These are the activations of a small neural network, seen along a few directions. Each row is one input.
Each table varies a few parts of the input and shows all the possible inputs, shuffled.
A made-up example of a description, with smaller parts first: line(4) and (point or ring(9) or (values(3) and ring(8))).
Shared parts are said once, and a part with two or three values counts as separate values.
(in the rows, 128 means zero)

Table:
row 1: [ 63 146  74 145 180 137  49 209 162 132 136 127 106 178 212  75 206 124]
row 2: [200 129 193 119 182 148 175 137 123 153 162 187 183  75 115 187 186 152]
row 3: [ 70  97  48 100 160 115  29  74 106  79  35  10  77 220 194  74 137 173]
row 4: [ 76 164 115 155 108 160 179 115  96 139 157  98  68 110  30 120 104 104]
row 5: [113 159 193 153 109 180 191 135  64 157 143 142  88  80  66 106  89  90]
row 6: [191 100 170 129 141  38 120  95 153 141 158 166 196 105 157 221 148 148]
row 7: [204 125 181 120 186 131 143 145 165 186 164 186 181 106 200 205 138 130]
row 8: [163 125 109 128 185 126 163 115 144 136 178 135 172  97  77 214 204 166]
row 9: [ 93 172 187 152  98 172 152 134 102 194 139 132  77 110 138 102  27  67]
row 10: [189 105 155 138 136  60 103 180 164 102 171 156 172 107  84 216 173 126]
row 11: [ 82 145 177 155  57  80 128  86  81 147 130 120  77 115  93 109  29  85]
row 12: [131 107  25 120 134 114 133  57 193 125  23 102 182 169 190  57 114 220]
row 13: [128 109  64  60  77 169 108 135 138  59  65  94 195 201  94  80  92 114]
row 14: [ 80 141 165 167  59 112 116 162 112  99 143 115  71 119  31 111  64  62]
row 15: [137  96  63  79 110 179 128 139 119  71 117 150  75 127 239  43 210 160]
What is each input in this table made of?
Answer: values(5) or (values(2) and ring(5))
Change only the values(2) part in row 5. List by row number the other rows that result.
Answer: row 2
Change only the values(2) part in row 8. List by row number the other rows that result.
Answer: row 4

Table:
row 16: [180 120 161 124 135 100 170  74 125 157 139 148 172  96 117 186 111 151]
row 17: [151 137 176 149 154 116 117 199 141 143 191 182 120  97 144 166 179 104]
row 18: [104 142 138 142 107 156 145 180 100 106 169 138  82 106  67 116 152  92]
row 19: [147 107 115 105  98 108 108 119 147  94  93 114 181 159 104 133  95 127]
row 20: [153 138 184 138 162 125 124 175 129 157 180 172 125  98 152 172 162 108]
row 21: [164 114 146 139 143  75 134 122 146 115 164 137 167 105  65 210 166 143]
row 22: [106 120  51 104 170 162 106 114 141 117  83 100 128 174 200  74 178 175]
row 23: [ 73 143 123 151 108 117 112 100 114 143 102  86  86 149 118  96  64 112]
row 24: [ 87 135 131 139  94 121 117  89 109 143  93  99  82 143 149  82  55 118]
row 25: [ 71 134 121 148 100  91  81 135 116 110 123  90  85 155 108 109 101 100]
row 26: [148 151 180 148 161 144 151 159 136 187 176 177 134  91 160 162 141 114]
row 27: [111 105  45 103 151 130  71 156 151  80 109 105 114 171 185  93 204 158]
row 28: [168 129 150 141 149  97 166  87 140 154 147 132 175  99  76 204 124 151]
row 29: [112 107  53 100 161 144  80 134 140  89  96  92 117 174 195  89 193 166]
row 30: [116 149 150 125 103 188 181 126  90 141 140 148  86  94 114  88 106 107]
row 31: [170 113 153 135 150  82 140 102 135 125 151 128 168 106  74 214 144 147]
row 32: [144 121 111 111 101 124 138 104 155 122  86 120 188 152 108 121  72 132]
row 33: [106 144 145 132 114 168 150 157  89 117 154 125  81 108  71 115 136  97]
row 34: [158 112 120 102  87 126 144  93 145 123  75 133 178 145 146 104  65 137]
row 35: [120 113  62 102 161 163 115 104 132 121  71 115 123 153 230  54 175 188]
row 36: [142 108 107 108  92  98 100 139 156  84 111 126 181 157  96 134 115 121]
row 37: [ 77 133 125 145 105 103  87 115 109 118 106  78  81 157 115 105  85 106]
row 38: [104 157 140 142 115 186 178 140  96 142 149 132  89 100  76 103 115 104]
row 39: [160 139 187 138 151 148 157 148 130 184 164 193 129  84 201 141 135 115]
The inputs of row 35 and row 29 match in every part but one. If row 24 is changed in the same way as row 35 into row 29, which row does it become?
Answer: row 37
What is each input in this table made of?
Answer: line(4) and (point or ring(5))
List by row number the other rows that have the line(4) part in common with row 32.
Answer: row 22, row 23, row 26, row 28, row 38

Table:
row 40: [118  94  35  90 143 128  75 108 152  84  60  93 139 188 219  66 171 183]
row 41: [112 130 140 133  87 109 132 116 105 105 132  99 117 130  41 144  86 100]
row 42: [158 109 114 126 138  86 123 115 156 104 129 121 181 132  82 181 150 153]
row 43: [123 145 169 146 112 135 161 104 103 163 128 134 110 103 113 123  76 114]
row 44: [111 150 153 138 110 169 165 141 102 145 148 150  95 100 110 101 113 102]
row 45: [ 93 152 151 157 129 145 129 173 104 141 176 139  57 103 118 119 148  93]
row 46: [171 124 133 113 158 154 150 149 140 138 144 164 156 109 158 145 171 144]
row 47: [170 122 142 121 158 120 149  98 145 158 133 149 169 113 160 168 135 155]
row 48: [121 135 167 141  87 111 133 121 119 133 129 126 122 122  87 136  61  93]
row 49: [ 51 132  55 116 100 160  87 113 115  99  57  60  79 193 154  24  90 127]
row 50: [142 127 141 131 180 131 107 177 134 131 170 154 122 116 162 158 209 132]
row 51: [167 116 136 125 133  88 125 120 159 135 131 147 189 128 131 173 126 140]
What is each input in this table made of?
Answer: values(2) and (point or line(5))
The inputs of row 46 and row 44 match in every part but the values(2) part. If row 51 is changed in the same way as row 46 into row 44, which row does it become?
Answer: row 48
Change only the values(2) part in row 43. List by row number the other rows that result.
Answer: row 47

Table:
row 52: [ 94 157 177 171 169 152 169 107 104 193 165 153 101  70 115 155 112 114]
row 53: [126 124 176 149  89  80 138  97  91 116 129 105 136 101  30 165  98 116]
row 54: [ 76 159  99 145 111 133 124  80 134 146  64  62  68 144 131  73  65 143]
row 55: [119  95 107 117 166 119  72 160 117  81 141 108  95 150 154 129 227 144]
row 56: [160 122 124 133 179  55  96  78 157 127 127 108 190 156  91 193 140 162]
row 57: [180  87 120 108 131  63 120  86 144  94 135 109 172 136 109 215 139 152]
row 58: [169  97  84  97 100 132 198 131 149  89 126 124 190 125   9 186 122 138]
row 59: [167 119 167 122 179 140 154 109 120 144 155 175 141  84 187 167 188 168]
row 60: [190 108 140 107 123  62  92 106 165 111 128 153 201 138 103 174 126 149]
row 61: [170 152 148 135 201 134 146 113 122 196 154 155 146 115 177 173 174 185]
row 62: [108 140  46 103 130 181 150 197 118  64 139 128 106 138  71 107 222 115]
row 63: [124 100  91  89 132 146  80 125 147 132  65 122 177 184 212  78  92 148]
row 64: [108 146 113 130  71 134 135 112 129 114  63 112  81 138 142  41  44 119]
row 65: [137 123  36 107  93 206 159  97 149  69  58  95 150 141 119  30 140 161]
row 66: [124 146 208 157 130 166 179 150 128 172 162 182 125  92 139 135  88  67]
row 67: [136 129 169 147  67 105 148 144 134 130 148 124 159 129  70 174  47  74]
row 68: [188 146 128  92 149 216 225 149 116 146 165 167 162  64 101 127 172 153]
row 69: [165 130 186 120 163 152 142 150 166 168 146 193 176  97 200 158 154 122]
row 70: [ 96 130  80 144 190  96  85 160 141 129 147  98 111 164 156 135 220 149]
row 71: [ 89 140 150 146  98 142  91 178 104 100 163 132  54 129  96  93 126  90]
row 72: [130  95  74  98 126 137  96  96 132 124  64 132 153 174 206  67 115 170]
row 73: [103 117  68 121 167 131 105  67 136 145  78  77 144 194 194  91 135 191]
row 74: [123 114  92 124 138 104  74 187 141 106 150 152 119 142 170 114 211 132]
row 75: [ 91 146 129 109  79 156 120 124 116 138  80 110 107 172 148  57  28  92]
row 76: [ 90 148 163 148 102 152  87 202 114 106 160 124  77 147 109 104 104  67]
row 77: [ 99 143 114 124  87 127 134  88 106 106  54  75  65 126 136  56  69 129]
row 78: [123  95  74 100 142 133 107  72 109 105  60  95 135 171 201  84 139 177]
row 79: [135 125 159 145  58  91 155 120 127 124 157 131 142 115  57 163  62 101]
row 80: [116 136 195 152 144 149 177 111  84 158 171 161  97  56 119 138 119 106]
row 81: [106 133 137 165 108  90 139  90 124 148 145  91 131 111  43 198  78 112]
row 82: [ 64 161 112 167 140 120  98 156 108 144 155  93  44 127  87 123 142 103]
row 83: [117 124 109 122 142 111  64 212 152 112 149 139 149 150 183 123 188 107]
row 84: [181 103 138 105 117  79 101 130 181 117 133 132 213 142 130 202 101 111]
row 85: [123 143 197 154 124 154 186 128 118 166 171 189 108  72 131 122 104  91]
row 86: [198 131 167 114 151 144 151 134 142 180 149 196 147  99 190 148 170 155]
row 87: [ 85 143 130 143 110 116 110 163  82 107 154 105  38 114  91 108 149  95]
The inputs of row 80 and row 53 match in every part but one. If row 68 is changed in the same way as row 80 into row 53, which row does it become?
Answer: row 58
What is each input in this table made of?
Answer: values(4) and (point or (values(2) and line(4)))
Change only the values(4) part in row 63. List by row number the other rows that result.
Answer: row 69, row 83, row 84
